Each row below holds a small network's activations on one input, seen along a few directions.
Each table varies a few parts of the input and shows all the possible inputs, shuffled.
Descriptions start from the smaller parts, as in this example, which fits no table here: one of 2 separate values, together with either a single point or one of 9 places around a ring or (one of 5 places around a ring, together with one of 6 places along a line).
Shared parts are said once, and a part with two or three values counts as separate values.

Rows:
r1: [ -8 -10   4  -4  25  -5  -3   1 -21   8 -33  12  20 -12   0   2  22   3]
r2: [-10   1  -8  -1  -1 -21  15  -3 -34  32  -6  16  24 -28   2   3  21 -10]
r3: [  3 -16   3  -6  -2  10   4  25  -2   1 -12  -4  -2   6  -2 -32 -23   1]
r4: [ 21   6  16  15  -1  10  -8  19  31  18  19 -29 -10   4  11 -10 -18  -8]
r5: [-22  -8  28   9 -21 -18  13 -57 -15 -38  34  14 -15  16 -33  16 -17   1]
r6: [  4  15  -8  -1  11   6 -16   3   4   5 -20   9  -5  -7  10  20  24   8]
r7: [ -6 -16 -13 -10  12   0   5  20  -2 -14 -23   7  19  13  -7 -15   9   5]
r8: [ 19   0 -14  -2  -4  14   0  27  22  -2  -5 -20 -27  15   4 -10 -17   6]
r9: [  6 -15  23  18   6  12  -1   8  10  23  10 -15  20   2  -1 -29 -24   0]
r10: [-11  11  17   0 -21 -11   1 -58   1 -43  44  -1 -31  10 -10  34 -13  -4]
r11: [  4   9 -28 -11   2  14 -12  19  21 -17 -12   4   1  13   6   2  12  11]
r12: [  1  23 -21  -7  -6 -12   1  -2 -16  28   4   6   5 -32  21  21  27 -12]
- What do these inputs look like to the network? => one of 2 separate values, together with either a single point or one of 5 places along a line
- The inputs of r5 and r10 match in every part but the choice among 2 separate values. If r1 is changed in the same way as r5 into r10, which row does it become? => r6
- Change only the place on the line of 5 in r11. List by row number the other rows that result. => r4, r6, r8, r12

Rows:
r13: [ -4  -6  17   3   0  -9   2 -13   6 -32  -2   4 -21  23 -20  12  -2   2]
r14: [  1  -3  18   2   5  16 -12  -7  19 -28  -4   4 -20  28 -13  -5 -18  16]
r15: [  2 -14  47  26  -2   0   3   1   1   3  12  -2  -8  12 -13 -16 -25  -4]
r16: [-15  -1  -5 -10 -12  -2   2 -28  -6 -26  22  -2   3   3  -5   4 -12   2]
r17: [ -4   7  -3  -6  17  -1 -11 -11  -2  -2  -5   1  13 -13  16  19  23  -3]
r18: [-18  -8  26  17 -10 -19   8 -40 -17 -16  12  16  -5   3 -30  18   3   1]
r19: [ 18   9 -11   9  -9   6   3   8  10  23   3 -17 -23  -4   9   1  -6   2]
r20: [ -2  -2 -24 -14   9  21 -12  36   3  -2 -36  12  14  -1   6 -22   1  12]
r21: [  7 -15  22  21   3   4   7  -4  10  -8  -1  -7 -17  26 -16  -7 -21   8]
r22: [ 11  19 -15  -6 -11  20 -19   8  18   2   2  -5 -25   0  16   6  -5   7]
r23: [  8  18 -15  -6  -9  -5  -2   2   2  -1   5  -2 -27  -3   8  22   9  -4]
r24: [  0  -1 -11 -13 -10  20  -3   0  24 -25  16  -6  -4  18   0 -11 -23   9]
r25: [-13  -9  -9 -12   1 -14  15  -4 -38  16 -22  28  25 -14  -1  -3  24  -2]
r26: [  0  19  -8  -7  -8   0  -7 -19 -10   2   8   5 -19 -17   9  25   2   1]
r27: [ -2  20  -4   4 -12 -18  11 -27 -20  17  16  14 -11 -21  -1  29   9  -4]
r28: [ -3  -4 -22 -16   8  -3   5  28 -14  -6 -33  13   9  -2   2 -10  20   0]
r29: [-18  -1  -3   4 -19 -20  16 -37 -18 -11  31   5  11   1 -14   7  -4  -4]
r30: [ -2 -14   7  -3   9  -1   1  39 -11  36 -23   4  25 -15   2 -34  -6  -7]
r31: [ 15   0  -6   9  17   4  -5  20  15  19  -8 -21  13  -1  11  -1  14   1]
r32: [ 10  10 -11  -4  13  17 -24  18  25  -3 -12  -8  11   1  20   4  13   7]
r33: [-11  -6 -14 -19   8   2   0   6 -26  -2 -31  19  18 -13   7  -7  14   2]
r34: [ -5  -2 -12 -11 -12  -6  10  -7   8 -29  18  -6  -5  16  -7   4  -8  -3]
r35: [-14  -7  23   3   0  -4  -7 -34  -7 -30   3   9 -14   8 -21  12  -6   8]
r36: [ 14  12  15  11 -12   1   1  10   4  35  12 -13 -14 -19  12  -8 -12 -12]
r37: [ 10   3  19  10  14   1  -9  21   9  33   1 -17  24 -14  12  -9   7 -16]
r38: [  4   8 -11  -4  15  -6  -7  11  10  -7  -8  -5   6  -1  14  17  29  -5]
r39: [  5 -11  16   9 -12   0   9   4   6   7  31 -12   7   3  -1 -27 -30 -13]
r40: [ -8   6   1   3  14 -16   5 -20 -12  15   4  10  19 -16   6  22  32  -9]
r41: [  3 -14 -18  -3  12   6   5  38  -6  22 -31  -1  15  -3  -2 -26   2   8]
r42: [  9 -13  -8   4  -9   6  14   2  14  -4  19 -17  -2  16  -6 -16 -24   1]
- The inputs of r25 and r18 match in every part but one. If r28 is changed in the same way as r25 into r18, which row does it become? => r13
- What do these inputs look like to the network? => one of 5 places along a line, together with one of 6 places along a line
- Start at r29 and move only the place on the line of 6, one step at a time. The first step leads to r16. Which rows follow, in order? => r34, r24, r42, r39
- Change only the place on the line of 5 in r24. List by row number the other rows that result. => r14, r20, r22, r32

Rows:
r43: [ 18   5 -19 -13  -8  40 -14  40  25   9 -12 -10 -19   5  18 -35 -35  14]
r44: [ 14  -8  34   6   6  20 -15  27  21  -1  -5 -15 -21  11   6 -25 -31  -3]
r45: [  5  -8 -40 -24   5  26  -7  50  18  -4 -22  -4  27   8  13 -40  -8  10]
r46: [ -9   3  24  16  -3 -20   7  -3 -23  41   5  19  26 -27  -6  -3  13 -15]
r47: [ -3  -1  39  19 -16   9  -9 -11   8  -9  12  10 -25  15 -22  -9 -33   9]
r48: [  1 -19  13  -6  19   7  -6  36  14 -14 -16  -9  24  14   2 -30  -5  -7]
r49: [-16 -10  19   8  -7 -25  24 -37 -41  29  26   9  28 -29  -5   1  -1 -17]
r50: [-12 -14  18  15   5 -18  14   0 -26  11 -25  28   7   3 -28  -4  12   4]
r51: [  8 -10 -41 -13  10  11   5  53 -11  29 -49   5  14  -9   9 -26  10  10]
r52: [ 27  -9  23  18   3   6   2  28  36   6  16 -38 -17  22   4 -16 -23 -11]
r53: [-17 -14  19   7  -1  -4   0  -2   2 -21   2  17  19  20 -25 -15  -7   3]
r54: [ 20  18  -9  11   9  12 -15  -9  42 -10  18 -29 -23  16  11  32   6   9]
r55: [-13  30 -24 -17  -9 -27   5 -27 -36  12  10  23   8 -41  21  42  41 -18]
r56: [  0   6 -19  -4  28   1 -11  -1  -9   3 -42  10   5  -8  10  28  45  13]
r57: [ 31   4 -30   0 -11  26   3  41  40  17   9 -34 -14  17  15 -25 -26   6]
r58: [  1 -14  25  26 -23 -11  22 -44   7 -16  54 -22 -19  22 -25   0 -38  -3]
r59: [ -7  26  -8 -19 -23   1 -12 -35   0 -39  16  11 -43  -1   0  35  -5   4]
r60: [  9  18   2  -3  10  27 -34 -12  27 -18  -5  -6 -26   4  13  22  -2  16]
r61: [  3  25 -18  -3 -23 -14   6 -32  16 -32  39 -10 -41  10  -3  44   3  -4]
r62: [-11 -13  34  11 -22   3   6 -46  -9 -22  32  -3 -22  12 -23  -7 -46   6]
r63: [  7  -2  18   4  17 -10  -1  36 -12  49 -13  -9  30 -30  19 -19  16 -25]
r64: [-21  12 -28 -31 -10 -11  -2 -27  -7 -50   7  19  -1   4   0  29  23  -1]
r65: [  2  24 -15  -2  20  -2 -17  -4  -8  33 -13   2  26 -37  32  28  45  -4]
r66: [  5 -20  13   4  25  -7   7  38 -13  18 -42   0  11  -3  -2 -19  14  -7]
r67: [-18 -26  13   5   0 -25  31 -35 -43  -1  -3  17   9   0 -27  -2  -2   2]
r68: [-24 -26  14  -2  -6 -10  17 -37 -15 -33  23   6  21  17 -25 -12 -21   0]
r69: [ -4   5 -18 -14  22  15 -24  -4  21 -30 -16   1  18   8  12  16  26  13]
r70: [  9  -3  29  33 -18  -5   7  -9  24  -2  34 -11 -22  26 -25  -1 -25   0]
r71: [-14  13 -30 -21  -3 -24  12 -25 -38 -17 -19  30 -14 -11  -2  40  42   1]
r72: [ 10   9 -36 -13   3   8  -3  50  -9  60 -20  -4  33 -36  30 -26  11  -7]
- What do these inputs look like to the network? => one of 5 places along a line, together with either one of 2 separate values or one of 4 places along a line
- The inputs of r46 and r70 match in every part but the place on the line of 5. If r65 is changed in the same way as r46 into r70, which row does it become? => r54
- Change only the choice among 2 separate values in r69. List by row number the other rows that result. => r64
- Change only the place on the line of 4 in r47. List by row number the other rows that result. => r43, r44, r62
- Start at r55 and move only the place on the line of 5, one step at a time. The first step leads to r71. Which rows follow, in order? => r64, r59, r61

Rows:
r73: [  5  27  -4  -1  -6   8 -13 -22  24 -12  30  -7 -22   0  11  30  -3   1]
r74: [-13 -23  18  12 -14 -11  26 -26 -17  -2  26   6  13   9 -22 -18 -25  -5]
r75: [ -5   3 -26 -11  -2  -7   3  16 -11  14  -8   5  29 -12   8  -7  21  -3]
r76: [ -9 -21  47  19   1 -26  19 -19 -13   7  14   3   5   7 -28  -6  -6 -13]
r77: [  8  11  11  19 -21   5  -1 -18  10  -7  29 -11 -30  10   1   6 -23   2]
r78: [ -4 -21  27   2  -4   6   2  -2  18 -27  10  -6  -8  29 -32 -19 -36   7]
r79: [  2   1 -14 -22  14  18 -20  27  23 -10 -26  -5   7   4   6 -11   5   7]
r80: [ -3  -7 -18 -12   3  -3   7  41 -18  32 -21  10  31 -19   4 -31   1  -7]
r81: [-13  13   5   1   5 -19  -7 -35 -10 -18   7   3  -3 -14  -7  37  23  -4]
r82: [-14  -4  -2   7 -22  -9  16 -28 -25 -13  15  16  -2   1 -11   0  -8   1]
r83: [ -6  -4  10   1  -8  12  -9  -8   9 -34   0  10 -20  23 -16  -3 -20  15]
r84: [ -5   4 -31  -8  -3  -2  10 -10 -22   7  -8  14   7 -11   8   7  12   8]
r85: [ -2   8   0 -11  12 -10  -1  -5 -15  16 -22  14  -2 -18   1  20  25  -1]
r86: [ 20  17 -18  -2  -4   7  -1  10  16  13   2 -11 -23   1  17  15   8   1]
r87: [-10  -2  26  25  -8 -18   5 -23 -19  -3   5  15  -5   0 -19  11   8  -1]
r88: [ 20  13 -11   6   2  15 -12  23  24  22   5 -16   4  -3  25  -2   7  -3]
r89: [-12  11 -20 -13 -10 -17  11 -25 -12 -21  15  15   4  -3   1  26  21  -4]
r90: [  9 -12 -12  -8  15  19  -8  51  13   3 -34 -11  11   3   6 -35  -6   5]
r91: [  1 -11  11   0  21  -8   2  34 -20  38 -32   0  24 -22  10 -17  15 -13]
r92: [  4   1 -22  -9  11  19 -11   5  11 -16 -23   0 -12  11   6   4   2  19]
r93: [ -3   1   5   2  18  -3  -9   3 -12  22 -18   1  25 -21  12   5  25  -5]
r94: [ -7   6 -12  -9   6  11 -17 -21  16 -45   3  -1 -14  16   1  23   0  13]
r95: [ 12  -9  33  13 -13  -2  13 -14  17   1  38 -24 -20  18  -8 -11 -37 -10]
r96: [ 24  -1  -4  -1   6  13  -2  45  14  33  -8 -20   1 -10  26 -24  -8 -10]
- The inputs of r94 and r83 match in every part but one. If r81 is changed in the same way as r94 into r83, which row does it become? => r87
- What do these inputs look like to the network? => one of 4 separate values, together with one of 6 places along a line
- Change only the choice among 4 separate values in r96. List by row number the other rows that result. => r80, r90, r91
